These are the activations of a small neural network, seen along a few directions. Each row is one input.
In each table, some parts of the input vary, and every possible input appears once, in random order.
A made-up example of a description, with smaller parts first: one of 4 places along a line, together with either a single point or one of 9 places along a line or (one of 3 separate values, together with one of 8 places around a ring).
Shared parts are said once, and a part with two or three values counts as separate values.
In the rows, zero is written as 128.

Other details of the inputs vary at random and push rows far along two fixed directions, the same in every table; ignore that.

Table:
R1: [142 142 126 134 125 141 130 133 132 127 132 131]
R2: [106 110 124  96 128 139 116 118 108 124 121 119]
R3: [142 131 136 143 123 127 129 122 135 128 130 136]
R4: [128 134 127 148 131 131 126 134 142 130 140 138]
R5: [137 142 129 138 124 138 136 129 130 128 137 131]
R6: [142 135 138 135 128 132 132 129 134 128 137 133]
R7: [140 143 128 133 124 142 134 134 132 127 130 136]
R8: [ 94 101 120 112 132 129 108 129 117 124 114 120]
R9: [142 137 129 136 127 133 134 130 133 121 131 136]
R10: [103 110 124 103 129 131 114 123 102 122 121 121]
R11: [142 141 128 134 124 139 133 131 131 129 132 136]
R12: [141 133 141 143 125 124 130 122 138 127 134 130]
R13: [139 131 136 147 124 124 131 122 132 128 136 130]
R14: [135 146 128 137 126 141 135 132 129 128 136 133]
R15: [102 114 125  96 128 141 118 123 109 122 117 118]
R16: [108 106 121 101 131 131 114 124 106 121 116 118]
R17: [138 134 134 142 129 132 135 130 129 132 135 133]
R18: [145 131 136 145 123 125 126 123 134 127 130 128]
R19: [ 93 103 125 107 133 131 108 125 120 124 118 124]
R20: [141 137 134 135 129 136 133 128 135 120 136 133]
R21: [143 133 133 142 128 132 133 131 132 127 128 130]
R22: [102 106 129 108 129 125 113 115 104 125 118 120]
R23: [145 133 135 143 129 130 125 124 132 127 132 133]
R24: [131 132 128 147 129 132 126 137 144 127 132 140]
R25: [143 134 132 136 126 130 133 131 132 129 133 136]
R26: [102 104 132 105 132 127 116 115 109 123 114 118]
R27: [142 134 133 140 128 125 130 124 133 128 131 137]
R28: [115 147  73  95 141  18 186 165 170 177 111  85]
Each input here is: one of 4 separate values, together with either a single point or one of 6 places along a line.
Question: Changing only the choice among 4 separate values turns R2 into R5. The same change can be made to R6. Which row results?
Answer: R17
Question: Change only the place on the line of 6 in R16. List by row number the other rows that result.
Answer: R1, R18, R21, R23, R28
Question: Which other rows agree with R11 in the choice among 4 separate values? List them by row number.
Answer: R3, R7, R9, R24, R25, R27

Table:
R29: [136 141 131 135 129 135 136 131 132 128 138 132]
R30: [124 150  93 118 137  31 176 157 166 170 122  98]
R31: [139 141 129 134 127 134 136 130 134 126 135 132]
R32: [144 132 132 142 126 126 130 127 133 129 130 134]
R33: [139 136 133 142 126 126 129 126 131 128 133 131]
R34: [113 115 130 120 128 128 120 121 110 129 125 124]
R35: [114 115 133 115 129 127 119 118 118 125 122 124]
R36: [137 136 136 143 129 128 133 126 132 131 137 129]
R37: [139 142 128 135 126 135 133 131 134 129 134 130]
R38: [106 116 120 120 130 136 114 133 121 124 122 128]
R39: [117 114 129 119 126 127 119 121 114 124 119 124]
R40: [117 113 129 119 126 127 119 120 113 126 118 126]
R41: [144 130 134 139 129 126 130 126 135 125 131 134]
R42: [119 112 129 116 128 127 118 119 116 124 119 122]
R43: [135 141 128 138 127 136 136 133 129 132 136 132]
R44: [142 131 137 138 127 127 131 125 138 127 131 132]
R45: [105 116 125 116 132 136 116 131 127 124 123 128]
R46: [118 118 127 108 128 135 122 125 119 123 120 124]
R47: [137 140 129 134 127 134 136 130 134 127 137 132]
R48: [115 115 130 116 129 126 119 118 116 124 123 124]
R49: [119 118 122 112 126 134 121 127 114 124 119 124]
R50: [142 137 125 135 125 134 134 133 132 129 130 133]
R51: [133 131 129 153 128 128 125 133 143 130 134 138]
R52: [139 141 127 137 125 134 135 132 131 130 133 133]
R53: [139 141 127 137 125 135 134 132 131 128 136 132]
R54: [139 135 133 143 125 128 131 125 131 131 135 134]
R55: [112 121 125 112 129 137 123 126 113 127 126 120]
R56: [116 119 122 113 127 135 122 125 113 125 119 125]
R57: [116 120 125 110 129 135 123 124 116 122 121 125]
R58: [117 114 129 117 128 126 120 120 117 126 119 121]
R59: [120 117 122 112 127 134 121 128 114 126 118 127]
R60: [143 138 127 133 126 135 133 132 135 128 131 130]
R61: [112 115 135 116 130 128 121 120 116 127 126 123]
R62: [141 134 137 140 128 128 132 124 138 127 132 132]
R63: [144 130 133 140 128 127 128 126 134 127 130 131]
R64: [140 136 134 141 127 127 130 124 134 129 134 130]
R65: [133 130 132 149 130 127 126 132 146 126 136 137]
R66: [143 131 132 142 125 127 130 128 132 127 131 132]
R67: [119 118 127 108 129 134 122 126 119 124 118 125]
R68: [139 136 138 140 127 128 132 124 137 129 137 132]
R69: [143 137 126 135 126 133 133 135 132 128 129 132]
R70: [144 131 133 141 125 126 130 128 132 129 129 134]
R71: [132 138 125 144 130 135 128 139 145 129 135 134]
R72: [115 115 128 119 127 127 119 119 113 127 122 125]
R73: [143 136 129 132 127 133 134 133 135 125 131 133]
R74: [133 131 130 152 128 127 125 134 142 128 135 136]
R75: [137 136 135 144 127 128 132 128 129 131 137 131]
R76: [113 115 132 117 131 126 121 120 114 126 127 123]
R77: [142 137 128 132 127 134 134 131 135 125 132 133]
R78: [139 142 128 136 126 136 134 130 134 129 137 130]
R79: [106 116 122 117 132 135 116 131 125 122 123 130]
R80: [115 122 123 113 127 134 121 125 112 125 122 124]
R81: [114 121 122 113 126 135 123 125 112 127 124 126]
R82: [139 143 132 133 127 135 134 130 137 127 135 132]
R83: [139 135 134 141 127 128 131 124 133 129 136 130]
R84: [120 111 133 114 129 126 118 120 120 124 119 125]
R85: [106 116 119 120 130 136 115 132 122 127 122 130]
R86: [140 140 126 135 126 132 135 134 132 128 130 130]
R87: [144 131 132 141 126 125 130 129 132 128 129 132]
R88: [111 121 129 110 130 137 123 125 115 126 126 123]
R89: [112 121 125 114 128 136 123 127 110 127 125 122]
R90: [106 108 130 122 131 128 112 125 128 124 123 128]
R91: [143 136 127 133 127 134 133 133 134 127 130 131]
R92: [143 130 134 139 127 126 131 125 135 125 132 133]
R93: [137 141 132 133 126 136 136 130 137 128 137 132]
R94: [ 89 123  83  96 143  24 160 159 162 169 107  89]
R95: [115 114 131 116 128 126 120 118 116 125 126 124]
R96: [116 120 124 111 128 136 122 125 116 124 120 122]
R97: [140 134 135 139 128 125 133 126 136 127 131 132]
R98: [139 141 131 133 128 133 137 131 138 128 131 131]
Question: What do these inputs look like to the network?
Answer: one of 2 separate values, together with one of 5 places along a line, together with either a single point or one of 6 places along a line
Question: Changing only the place on the line of 5 turns R66 into R32. The same change can be made to R49. Which row results?
Answer: R50
Question: Changing only the place on the line of 5 turns R68 into R54. The same change can be made to R62. Which row results?
Answer: R40
Question: Change only the choice among 2 separate values in R75. List by row number the other rows that result.
Answer: R89
Question: Change only the place on the line of 5 in R52. List by row number the other rows that result.
Answer: R31, R37, R80, R82
Question: Which other rows agree with R29 in the place on the line of 5 and the choice among 2 separate values? List them by row number.
Answer: R31, R47, R57, R73, R77, R79
Question: Change only the place on the line of 6 in R93. List by row number the other rows that result.
Answer: R46, R67, R82, R88, R98
Question: Change only the place on the line of 5 in R64. List by row number the other rows that result.
Answer: R33, R35, R48, R72
